Each row below holds a small network's activations on one record, seen along a few directions.
Each row is followed by the record's values for the fields N, T, M, K, S.
The largest differences between rows may come from other fields.
In the rows, zero is written as 500.
Random noise pushes rows far along 10 fixed directions. That doesn't count. These rows show it; they differ only by the noise:
472 436 626 507 313 524 385 472 429 545 499 322 351 552 493 452 429 637 574 506 556 421 469 396 361 521 396
576 474 446 298 535 420 465 624 473 394 438 562 740 449 363 431 497 381 384 670 497 554 516 624 520 636 451
497 569 759 497 480 484 664 480 398 569 544 546 617 591 652 265 606 658 554 549 319 308 652 610 529 589 684
647 395 663 372 319 483 502 500 460 547 524 315 462 331 507 592 479 489 487 479 458 430 486 418 515 536 404
474 574 337 443 626 445 435 623 454 344 389 667 651 674 316 394 360 402 500 646 552 671 443 650 496 495 324
519 428 298 470 517 603 450 585 686 617 309 421 424 503 584 553 478 452 368 448 429 586 627 392 471 432 613
387 429 476 432 581 409 364 526 367 398 455 576 486 711 243 432 354 589 445 518 704 593 529 515 428 569 242
628 532 621 370 328 491 426 538 441 390 499 425 642 405 437 510 499 469 530 595 414 485 405 540 462 513 406
641 520 448 456 601 523 400 353 484 384 460 402 566 366 393 802 434 481 360 207 493 632 545 340 654 267 309
392 455 755 618 450 395 530 443 420 379 529 502 471 664 433 472 619 662 499 470 557 400 475 483 570 615 516
470 593 491 515 484 562 522 573 495 560 415 558 534 673 593 283 445 548 584 602 380 486 560 595 415 469 569
601 651 637 492 558 511 587 409 310 495 565 442 580 479 563 493 402 619 648 417 344 456 527 493 576 358 352

349 525 441 668 680 441 606 545 478 547 480 586 393 604 585 435 556 598 644 460 421 464 567 482 575 532 640 -> (N n2; T t2; M m2; K k2; S s1)
390 479 360 311 657 463 366 624 375 394 460 487 565 479 257 580 439 694 493 605 525 592 534 380 412 659 331 -> (N n2; T t1; M m2; K k2; S s2)
529 526 421 676 481 539 427 315 653 423 489 397 547 345 485 598 588 357 412 416 630 480 423 417 688 502 623 -> (N n4; T t1; M m2; K k2; S s2)
498 295 521 453 428 439 580 558 594 668 476 513 379 468 520 367 500 351 436 566 619 417 580 536 563 718 611 -> (N n6; T t1; M m2; K k2; S s1)
498 472 444 370 719 393 556 467 479 510 550 656 682 463 404 466 545 424 308 488 588 527 665 626 573 601 505 -> (N n5; T t1; M m2; K k2; S s1)
705 385 436 303 447 448 400 474 430 579 541 390 566 233 506 487 424 333 412 481 547 468 565 528 451 491 408 -> (N n4; T t2; M m2; K k1; S s1)
389 266 450 404 542 421 521 608 454 743 468 535 316 602 527 267 449 562 447 591 628 396 723 536 351 720 557 -> (N n4; T t2; M m2; K k2; S s1)
651 635 490 293 475 609 414 455 434 511 524 531 689 392 527 512 451 543 471 421 327 543 615 541 375 311 474 -> (N n8; T t2; M m2; K k1; S s2)
470 451 653 410 452 534 497 439 510 542 527 657 557 673 443 371 519 558 324 470 567 484 667 605 443 538 561 -> (N n6; T t1; M m2; K k1; S s2)
503 521 676 680 131 629 290 378 615 453 443 374 367 496 565 532 545 481 618 357 462 428 385 392 468 402 648 -> (N n2; T t1; M m1; K k2; S s1)
548 536 404 397 546 521 516 546 479 542 524 466 567 311 521 542 499 498 563 557 402 490 509 483 483 539 531 -> (N n8; T t2; M m2; K k2; S s2)
510 539 446 374 550 568 595 651 413 566 482 406 334 533 489 713 319 697 656 512 356 635 444 338 365 395 185 -> (N n5; T t2; M m1; K k1; S s2)
290 608 504 591 504 636 376 411 502 545 481 487 503 684 504 308 504 744 524 533 565 418 594 447 333 538 624 -> (N n8; T t1; M m1; K k2; S s2)
578 531 571 368 366 525 468 555 562 374 519 476 639 350 415 683 620 473 453 538 387 547 400 483 482 532 507 -> (N n8; T t1; M m2; K k1; S s2)
597 409 379 512 612 426 526 459 475 549 535 223 516 212 601 586 526 426 452 476 546 419 508 359 631 569 503 -> (N n4; T t1; M m2; K k1; S s1)
458 463 279 453 476 599 328 580 718 501 289 694 555 623 459 390 484 314 348 519 540 608 612 605 392 494 704 -> (N n5; T t2; M m1; K k2; S s1)
520 629 260 599 569 598 265 299 539 457 530 367 652 410 552 475 543 441 389 450 625 508 513 472 400 346 558 -> (N n4; T t2; M m2; K k1; S s2)
444 405 674 591 340 464 499 408 540 538 549 519 361 633 505 439 533 497 440 432 652 444 478 535 457 521 506 -> (N n5; T t1; M m1; K k1; S s1)
700 336 409 153 359 628 503 525 730 837 443 474 624 193 596 356 469 224 188 579 509 439 786 579 481 663 754 -> (N n8; T t1; M m1; K k2; S s2)
453 546 542 504 422 570 427 474 464 530 545 291 512 426 621 486 625 706 528 566 432 372 483 372 325 538 607 -> (N n8; T t2; M m1; K k1; S s2)
604 615 512 366 712 540 553 422 356 452 574 552 579 461 431 756 391 655 503 229 357 656 620 418 563 237 223 -> (N n6; T t1; M m2; K k1; S s2)
559 546 467 525 460 526 444 470 537 486 465 568 530 560 535 423 479 372 493 487 495 527 478 599 487 372 525 -> (N n6; T t2; M m2; K k2; S s1)
374 432 589 379 485 467 317 473 325 516 522 559 517 689 362 227 396 708 437 535 653 438 676 540 308 625 438 -> (N n2; T t1; M m2; K k1; S s1)
484 546 396 556 547 532 554 484 493 602 541 426 441 392 567 469 427 475 629 549 529 460 451 459 523 532 490 -> (N n8; T t2; M m1; K k2; S s2)
432 426 638 669 397 500 555 559 624 446 412 445 279 578 591 742 696 624 530 328 326 491 432 335 541 415 653 -> (N n8; T t2; M m1; K k2; S s1)
441 420 773 379 395 484 574 455 357 668 634 554 406 577 469 352 461 684 525 533 577 349 626 559 338 637 415 -> (N n5; T t2; M m1; K k2; S s2)
574 353 453 308 417 433 334 492 505 487 535 289 623 242 390 523 557 398 304 649 688 444 489 458 430 711 454 -> (N n4; T t1; M m1; K k2; S s1)
557 480 482 401 503 434 477 500 488 400 573 371 651 233 374 603 552 430 446 631 605 465 373 448 591 702 446 -> (N n8; T t1; M m1; K k2; S s2)
549 489 459 393 606 475 594 583 458 503 515 497 517 459 510 614 493 547 503 494 403 567 534 461 526 485 420 -> (N n6; T t2; M m2; K k1; S s2)
499 651 832 405 324 536 558 593 285 391 617 462 579 539 474 532 514 808 764 631 228 431 370 494 371 517 356 -> (N n2; T t1; M m1; K k1; S s2)
522 341 607 513 383 372 421 439 435 468 600 352 456 383 514 496 629 470 456 501 641 365 437 470 468 610 523 -> (N n6; T t2; M m2; K k1; S s1)
520 379 503 420 455 502 648 674 638 575 448 576 304 512 436 756 484 450 484 489 436 643 471 466 510 495 373 -> (N n4; T t1; M m1; K k2; S s2)
631 401 725 387 409 414 597 509 435 515 509 583 556 442 529 447 546 443 435 425 391 416 597 587 629 543 572 -> (N n2; T t2; M m1; K k1; S s1)
363 476 404 532 635 387 589 716 454 394 438 429 471 563 455 501 531 627 603 723 484 512 373 414 540 741 509 -> (N n8; T t2; M m2; K k1; S s1)
488 634 455 592 428 612 415 392 545 512 516 475 613 555 567 296 469 425 472 605 615 455 443 580 416 445 575 -> (N n8; T t1; M m1; K k1; S s2)
588 589 490 465 365 553 476 620 488 495 426 543 483 537 546 441 377 404 693 549 324 550 389 589 414 346 430 -> (N n8; T t2; M m1; K k2; S s1)
450 408 354 400 668 411 466 534 447 419 520 358 575 382 330 620 484 524 342 614 722 547 448 366 546 701 346 -> (N n8; T t1; M m1; K k1; S s2)

Which values does each new row have?
559 584 337 523 628 576 616 561 587 679 378 703 553 663 737 204 406 335 492 509 351 534 691 713 521 332 704 -> (N n6; T t2; M m2; K k1; S s1)
639 275 583 371 528 356 787 679 569 594 450 537 449 344 593 623 608 343 387 455 358 465 589 514 732 629 630 -> (N n8; T t2; M m1; K k1; S s1)
493 421 572 448 452 468 552 538 527 484 520 518 445 476 416 588 521 508 489 525 531 519 463 472 553 607 454 -> (N n6; T t1; M m2; K k2; S s2)
579 559 479 469 625 508 649 544 500 463 499 577 589 492 532 616 518 468 473 487 382 587 493 528 601 398 453 -> (N n6; T t2; M m1; K k1; S s2)
372 386 318 519 703 395 499 488 491 592 540 547 458 570 413 368 424 399 364 574 820 525 560 555 506 665 449 -> (N n8; T t1; M m2; K k1; S s2)
623 669 307 432 457 649 415 520 543 576 441 318 684 266 641 345 399 372 603 687 379 452 455 503 447 470 594 -> (N n8; T t1; M m1; K k2; S s1)
500 358 352 366 620 437 568 522 438 730 566 381 440 335 455 373 322 399 490 668 748 442 561 467 539 768 358 -> (N n6; T t1; M m1; K k2; S s2)
600 647 419 575 510 543 444 326 562 435 565 438 860 354 599 308 633 292 332 655 619 393 464 650 560 525 696 -> (N n4; T t1; M m1; K k1; S s2)
417 582 539 488 716 456 495 316 329 494 646 535 625 594 435 407 477 671 403 446 664 461 635 530 466 511 392 -> (N n5; T t1; M m2; K k1; S s2)
588 525 402 492 528 550 538 460 499 611 533 463 491 445 570 431 356 367 534 503 546 532 496 533 530 430 422 -> (N n6; T t1; M m2; K k1; S s2)
648 342 570 314 251 501 437 532 494 579 574 330 418 313 433 585 403 397 460 565 600 500 421 465 388 575 293 -> (N n4; T t1; M m2; K k1; S s2)
613 436 577 471 577 476 679 507 486 614 471 576 439 524 637 536 473 457 424 276 364 500 690 500 656 350 535 -> (N n2; T t2; M m1; K k1; S s1)
511 525 556 611 422 488 489 439 461 426 555 349 480 470 469 527 442 457 553 590 628 475 291 439 585 530 388 -> (N n2; T t1; M m1; K k1; S s2)
558 351 597 416 342 512 474 502 561 624 474 458 429 457 530 433 461 415 403 443 540 440 585 506 484 541 555 -> (N n8; T t1; M m1; K k1; S s1)
326 494 414 528 667 433 562 705 492 475 402 641 496 747 554 347 592 647 541 633 388 524 585 575 411 588 651 -> (N n6; T t2; M m2; K k1; S s1)
505 444 353 487 375 594 273 521 552 593 395 314 445 425 587 365 437 484 500 517 500 451 547 395 356 501 621 -> (N n2; T t1; M m2; K k1; S s1)
437 637 546 704 455 543 466 364 444 462 576 444 515 526 549 388 534 554 657 560 551 383 390 522 469 485 531 -> (N n4; T t2; M m1; K k2; S s2)
383 436 329 412 724 377 468 560 435 445 495 542 631 435 330 402 514 501 409 671 687 493 539 518 535 787 496 -> (N n8; T t2; M m1; K k2; S s2)
